Each row below holds a small network's activations on one input, seen along a few directions.
Each table varies a few parts of the input and shows all the possible inputs, shuffled.
A made-up example of a description, with smaller parts first: one of 5 places around a ring, together with either a single point or one of 11 places around a ring or (one of 3 separate values, together with one of 4 places along a line).
Shared parts are said once, and a part with two or three values counts as separate values.

Other details of the inputs shift rows strongly along two fixed directions, in all tables alike. That doesn't count.

Rows:
R1: [ 15  -1 -18  21 -23 -10   8  17 -19   4  29  11]
R2: [-20   1   4  -4  22   9 -10  -1  15   0 -10  -6]
R3: [-14  -2   6  -2  14  -1 -13  -8   7  -5 -17  -8]
R4: [  6   2 -12  30  -7 -16  13   6 -19  -1  22   1]
R5: [  6  -1 -13  21   2 -12  -1  18   2   1  20   5]
R6: [-18  -5  -1  -8  32   3 -18   4  20   3 -12 -14]
R7: [ 11   2 -18  26   0 -15   5  20 -18   1  18   6]
R8: [ 30   5 -10  33 -38 -24  26   9 -22  -1  34  18]
R9: [ 17   0  24 -31 -35   8   6 -17   0   4 -18  11]
R10: [-13  -3   0  -5  23   2 -17   4  13   1 -17  -6]
R11: [-10  -7  -2 -12   8   6  -6  -1   1   5   3  -8]
R12: [-13  -7  -2  -4  34  -3 -16  -1  -2  10 -21 -14]
R13: [-12   2  -2  -4  20   5   3  -3   6  -3  -5  -8]
R14: [ 11  -2 -16  26  -6 -17  -1  15  -2  -1  14   2]
R15: [ 11   7  26 -30 -36  14  13 -21   2 -11 -15  13]
R16: [  6   4 -20  22   1  -6   2  23   5  -9  17   5]
R17: [ 21   4  28 -20 -31  -6  11 -26  -3  -1 -27   6]
R18: [  4   2 -13  19 -21  -3  14  13 -17  -1  37  15]
R19: [ 11  -5 -19  22 -21 -14   6  11 -20   1  26   3]
R20: [ -4  -4  -1  -3  15  -2 -15   4  14   7 -15  -6]
R21: [  6  -3 -12  22 -24 -10  14   5 -19  -2  33   9]
R22: [-2  2  2 -2  5 -2  4 -2  0  6 -1 -1]
R23: [-20   4   0  -5  29   7  -6  -5   2 -10 -16 -11]
R24: [ 25   8  26 -34 -32  35   0 -17   6  -1  -2  11]
R25: [ 7  3 -9 24 -9 -9  6 15 -1  0 23 14]
R26: [ -7  -1  -9  -5  27   1  -6   3   7   0 -15 -16]
R27: [ 17  -6  23 -27 -34   1   4 -24  -2   4 -21   5]
R28: [-16   3 -17  17   5   9   9  11 -11 -10  28   1]
R29: [ 1 -2 -1 -5 14 -5 -2  2  3  7 -4 -9]
R30: [-10  -4 -13  21  -4  -3   6   3 -18  -2  24  -1]
R31: [ -7  -4   2  -3  17  -1 -15   2  10   4 -16  -3]
R32: [  9   4  27 -30 -33  11   7 -20  -1  -2 -17  12]
R33: [ 15   1  21 -32 -31  12   9 -18   5  -5 -18  10]
R34: [ -3  -5  -1  -4  22  -6  -7  -1   2  11  -8 -12]
R35: [-10  -3  -3  -6  22   1 -17   6  17   4 -16 -10]
R36: [  4   5 -11  22  -7  -7   6  17   1  -3  24  13]
R37: [-24  -2   1  -3  36   4  -9  -6   1   9 -15 -16]
R38: [ 23  10  30 -22 -39   3   9 -14  12  -5 -20  20]
R39: [-12  -1  -1  -5  23   6 -12   3  17  -8 -15  -6]
R40: [  2   0 -20  16  -6  -1  10  16 -10  -9  35   4]
R41: [ 18   7  29 -23 -25   0   8 -21  -1   3 -27  10]
R42: [-29  -6   2  -9  22  14  -9  -8  -2   7  -5 -11]
R43: [-18  -3  -3  -9  33   7 -13   3  24  -6 -11 -14]
R44: [-6 -1  2 -1 14 -3  0 -4 -1 10 -6 -4]
R45: [  0   8 -17  15  26  19 -14  16  -5  -4  23  -6]
R46: [ 29   0 -15  30 -25 -27  18  12 -19   1  30   8]
R47: [  5  -4 -14  23   1 -15  -1  12   1  -2  18  -1]
R48: [-32  -6   2 -12  28  12 -18  -8  -4   1 -13 -13]
R49: [  9   0  -9  26 -13 -13   8   9  -3  -4  22  10]
R50: [  8  -1  26 -26 -31   5   5 -27  -3  -2 -20   5]
R51: [ -3   2 -23  24  20  -8   1  19 -11  -8  13  -3]
R52: [ 31  14  30 -20 -51   5  19 -15  13 -14 -15  26]
R53: [ -9 -12  -1  -8   6  -1  -7  -9  -2   4   0 -13]
R54: [ 27   9  32 -19 -43   1  11 -16   9  -2 -19  22]
R55: [ -5   2 -17  17  -7   3  13  12 -11  -9  34   8]
R56: [ 15   1 -19  20 -26  -9  10  19 -18   1  32  12]
R57: [-15   3   3  -4  22   1  -8  -4  -3  -1 -15  -9]
R58: [-11 -10  -2  -1  28  -9 -13  -7  -4   6 -21 -19]
R59: [-16   0   6  -2  18   6  -9  -3  12   3 -11  -4]
R60: [-10  -2  -5  -7  30   2  -4   0   9  -1  -7 -16]
R61: [ 24  11  27 -29 -19  29  -7 -11  22  -3 -12  10]
R62: [-18  -5  -9 -12  19  12 -10   0   4  -2  -6 -14]
R63: [  1  -4  -4  -2  16  -7  -8   2  -1  13 -14 -10]
R64: [-11  -6 -18  16  10  -4  -7  13 -17   3  17  -1]
R65: [-20  -8   1 -10  13   9  -6  -7  -1   8   0  -6]
R66: [-25   2  -2  -4  36  11  -2  -5   6  -4 -11 -16]
R67: [ 26  13  30 -21 -45  10  22 -16  19  -8 -13  22]
R68: [  5  -1  -4  -3   9  -6  -4   4   0   9 -11  -7]
R69: [ 30   1 -18  33 -26 -27  15  15 -21   2  23   8]
R70: [-10  -9  -1 -11   9   4  -8  -3  -1   9   1  -8]
R71: [-11  -8   1  -2  20  -4 -17  -4   9   1 -19 -12]
R72: [-28  -4   1 -10  19  16  -7  -6  -1   3  -3 -10]
R73: [  5   8 -13  28  -6  -9  14  15 -16   0  26   8]
R74: [-18   1   1  -6  23  10  -6   0  21  -7  -8  -5]
R75: [ 22   5  30 -17 -40   1  13 -22  12   0 -19  13]
Description of these inputs: one of 3 separate values, together with either a single point or (one of 4 places along a line, together with one of 6 places around a ring).
- The inputs of R70 and R34 match in every part but the choice among 3 separate values. If R19 is changed in the same way as R70 into R34, which row does it become? => R69
- The inputs of R35 and R68 match in every part but the choice among 3 separate values. If R67 is changed in the same way as R35 into R68, which row does it become? => R66
- Which other rows does R34 become when the place on the ring of 6 takes its other values? List them by row number. => R12, R37, R41, R44, R63
- Which other rows does R1 become when the place on the ring of 6 takes its other values? List them by row number. => R42, R48, R64, R65, R70
- Which other rows does R23 become when the place on the line of 4 takes its other values? List them by row number. => R17, R41, R57
- A walk changes only the place on the line of 4. It starts at R55 and steps to R18. List the rest of the walk in order. => R65, R21
